A small network was trained on invented records. Each row is its activation on one of them, seen along a few directions.
Each row is followed by the record's values for the fields J, T, S, Y, D.
The largest differences between rows may come from other fields.
(in the rows, 500 means zero)
Random noise pushes rows far along 3 fixed directions. That doesn't count. These rows show it; they differ only by the noise:
[534,551,491,415,442,472,207,447,337,325,401,554,761,552,376]
[571,485,336,796,445,399,668,542,373,614,480,392,338,496,531]
[569,456,401,733,389,400,605,411,284,443,426,425,367,481,479]
[465,552,183,622,509,514,489,654,455,697,475,351,486,562,467]
[686,604,577,689,558,332,438,728,533,680,573,591,687,542,583]

[503,424,546,525,413,283,412,508,364,352,448,452,705,433,504] | (J j3; T t1; S s3; Y y2; D d3)
[417,496,680,242,510,596,348,351,557,323,472,601,597,507,495] | (J j2; T t2; S s1; Y y3; D d1)
[467,531,695,329,568,550,414,490,650,488,545,611,596,514,572] | (J j2; T t1; S s1; Y y1; D d2)
[795,523,833,738,439,261,504,398,344,317,526,716,598,470,530] | (J j3; T t2; S s2; Y y1; D d2)
[625,472,438,708,386,574,664,207,231,287,447,530,196,489,319] | (J j1; T t2; S s2; Y y2; D d3)
[523,390,507,813,437,452,936,357,433,534,517,423,37,409,580] | (J j1; T t1; S s1; Y y1; D d3)
[437,550,346,579,604,592,631,660,648,771,580,435,364,529,522] | (J j1; T t2; S s1; Y y2; D d3)
[534,525,719,511,626,490,617,629,774,708,644,598,456,496,720] | (J j2; T t2; S s1; Y y3; D d1)
[526,485,815,399,537,493,495,423,627,426,551,651,526,477,624] | (J j2; T t2; S s1; Y y3; D d2)
[200,438,357,104,450,785,326,226,469,254,359,407,455,528,367] | (J j2; T t2; S s1; Y y3; D d1)
[348,464,128,515,398,738,654,281,318,431,366,291,111,517,363] | (J j3; T t1; S s2; Y y3; D d1)
[379,420,438,426,399,627,525,205,330,244,383,457,323,472,343] | (J j1; T t2; S s1; Y y2; D d3)
[612,410,767,624,491,306,676,505,568,496,576,556,447,414,694] | (J j2; T t2; S s3; Y y3; D d3)
[439,470,620,419,535,563,569,439,624,508,534,532,403,486,602] | (J j2; T t2; S s1; Y y3; D d1)
[636,454,793,596,468,184,482,662,508,507,538,559,733,421,661] | (J j3; T t1; S s3; Y y2; D d3)
[574,557,223,758,535,633,723,531,461,694,557,436,194,550,400] | (J j1; T t2; S s2; Y y2; D d3)
[348,527,310,410,561,689,511,590,601,674,492,415,394,539,445] | (J j1; T t2; S s1; Y y2; D d3)
[697,702,491,547,645,595,348,684,591,672,615,681,679,617,382] | (J j1; T t2; S s2; Y y2; D d3)
[533,546,404,615,526,491,558,517,473,576,511,474,418,518,501] | (J j3; T t2; S s2; Y y1; D d1)
[561,395,672,620,497,333,739,603,594,635,579,479,379,409,735] | (J j2; T t1; S s3; Y y2; D d3)
[696,586,632,553,485,547,404,355,371,317,508,699,544,537,342] | (J j1; T t2; S s2; Y y2; D d3)
[348,353,530,254,371,531,421,275,369,209,366,428,500,434,466] | (J j2; T t1; S s3; Y y2; D d3)
[357,536,70,517,489,697,532,494,432,588,437,302,359,580,365] | (J j3; T t1; S s2; Y y3; D d2)
[369,461,499,236,511,542,337,551,609,479,469,457,653,501,534] | (J j2; T t2; S s3; Y y3; D d3)
[336,328,249,524,405,498,705,410,410,472,439,238,253,422,526] | (J j2; T t1; S s3; Y y2; D d3)
[634,511,728,533,433,483,519,304,387,295,464,648,452,483,495] | (J j3; T t1; S s2; Y y3; D d1)
[484,529,205,719,501,593,733,531,472,685,515,349,224,535,494] | (J j3; T t1; S s2; Y y3; D d2)
[279,459,167,468,499,716,636,473,509,620,441,301,217,518,413] | (J j1; T t1; S s1; Y y1; D d3)
[496,391,394,763,496,380,893,603,581,739,580,325,186,420,695] | (J j2; T t2; S s3; Y y3; D d3)
[628,462,691,614,451,114,390,640,447,435,506,543,830,429,582] | (J j3; T t2; S s3; Y y1; D d3)
[361,423,547,365,470,616,584,348,541,435,454,461,316,471,558] | (J j2; T t1; S s1; Y y1; D d2)
[527,572,300,647,535,470,513,643,494,670,525,430,519,553,494] | (J j3; T t2; S s2; Y y1; D d2)
[404,409,406,492,425,367,464,582,424,491,426,343,593,443,534] | (J j3; T t1; S s3; Y y2; D d3)
[420,463,310,539,467,360,456,667,462,561,475,328,658,474,499] | (J j3; T t1; S s3; Y y2; D d3)
[384,370,547,308,389,490,446,347,439,292,396,437,506,437,508] | (J j2; T t2; S s3; Y y3; D d3)
[544,489,446,575,398,468,443,359,287,334,404,493,505,506,402] | (J j3; T t2; S s2; Y y1; D d2)
[709,496,718,776,461,407,786,412,452,502,542,602,236,447,623] | (J j3; T t1; S s2; Y y3; D d1)
[647,436,833,627,428,405,612,263,381,262,498,680,397,427,485] | (J j1; T t2; S s1; Y y2; D d3)
[519,661,354,475,631,567,358,703,613,710,569,518,630,594,480] | (J j3; T t2; S s2; Y y1; D d1)
[430,577,88,551,536,746,564,509,468,641,485,370,295,587,330] | (J j1; T t1; S s2; Y y3; D d3)
[463,519,322,456,412,539,313,371,289,308,380,444,607,549,327] | (J j3; T t2; S s2; Y y1; D d2)
[516,503,524,506,509,194,308,811,549,620,505,457,894,474,587] | (J j3; T t2; S s3; Y y1; D d3)
[411,438,509,301,387,311,161,491,348,269,359,442,889,473,415] | (J j3; T t2; S s3; Y y1; D d3)
[333,501,411,339,549,662,500,477,618,554,496,437,423,525,517] | (J j2; T t2; S s1; Y y3; D d1)
[391,691,121,357,647,620,164,840,627,782,525,410,841,662,388] | (J j3; T t2; S s2; Y y1; D d2)
[247,542,307,209,616,752,388,595,731,663,512,403,515,573,511] | (J j2; T t2; S s1; Y y3; D d2)
[604,700,271,615,690,663,497,846,691,934,649,532,500,632,442] | (J j1; T t2; S s2; Y y2; D d3)

Which values does each new row have?
[642,528,629,565,438,359,346,412,331,308,463,616,690,508,434] | (J j3; T t2; S s2; Y y1; D d2)
[658,616,579,502,534,586,397,464,466,452,513,674,577,564,386] | (J j1; T t1; S s2; Y y3; D d3)
[833,550,707,916,515,374,804,478,464,579,619,675,288,474,572] | (J j1; T t1; S s2; Y y3; D d3)
[486,346,396,730,364,268,719,467,311,424,441,313,378,377,546] | (J j3; T t1; S s3; Y y2; D d3)
[506,416,675,600,504,484,774,402,597,534,559,519,223,436,679] | (J j2; T t2; S s1; Y y3; D d1)
[422,436,339,520,444,364,444,602,422,493,457,336,641,462,489] | (J j3; T t1; S s3; Y y2; D d3)
[399,718,173,335,688,735,282,789,709,811,565,452,677,657,420] | (J j3; T t1; S s2; Y y3; D d1)
[523,499,706,339,474,313,220,598,476,348,464,582,932,463,515] | (J j3; T t1; S s3; Y y2; D d3)
[655,529,479,662,436,581,576,284,297,335,479,583,313,513,329] | (J j1; T t2; S s2; Y y2; D d3)
[559,525,735,458,531,503,453,480,552,458,526,658,559,493,500] | (J j1; T t2; S s1; Y y2; D d3)
[497,412,596,449,384,305,362,409,315,211,403,489,726,421,457] | (J j3; T t1; S s3; Y y2; D d3)
[659,504,977,482,500,401,465,424,533,361,526,771,599,455,567] | (J j1; T t1; S s1; Y y1; D d3)
[574,472,696,546,550,352,578,622,651,602,602,549,555,460,679] | (J j2; T t2; S s3; Y y3; D d3)
[628,670,399,564,620,636,454,668,591,720,581,597,539,604,420] | (J j1; T t1; S s2; Y y3; D d3)
[360,383,101,742,433,284,684,738,440,762,444,131,392,442,580] | (J j3; T t2; S s3; Y y1; D d3)
[687,488,773,639,472,30,317,717,467,472,538,586,966,447,609] | (J j3; T t2; S s3; Y y1; D d3)
[396,458,185,632,488,282,502,764,478,701,478,251,617,472,534] | (J j3; T t2; S s3; Y y1; D d3)
[397,602,127,450,537,741,467,508,482,595,472,377,391,594,359] | (J j3; T t1; S s2; Y y3; D d1)
[313,416,258,335,370,410,255,433,287,266,323,305,724,477,335] | (J j3; T t2; S s3; Y y1; D d3)
[357,501,250,479,521,678,553,487,505,582,478,380,327,526,386] | (J j1; T t2; S s1; Y y2; D d3)
[400,441,250,617,483,297,544,753,512,713,478,269,558,459,579] | (J j3; T t2; S s3; Y y1; D d3)
[419,465,349,541,566,473,648,701,678,771,584,348,416,490,639] | (J j2; T t2; S s3; Y y3; D d3)
[379,459,182,354,328,811,406,81,145,128,265,409,298,548,133] | (J j1; T t1; S s2; Y y3; D d3)
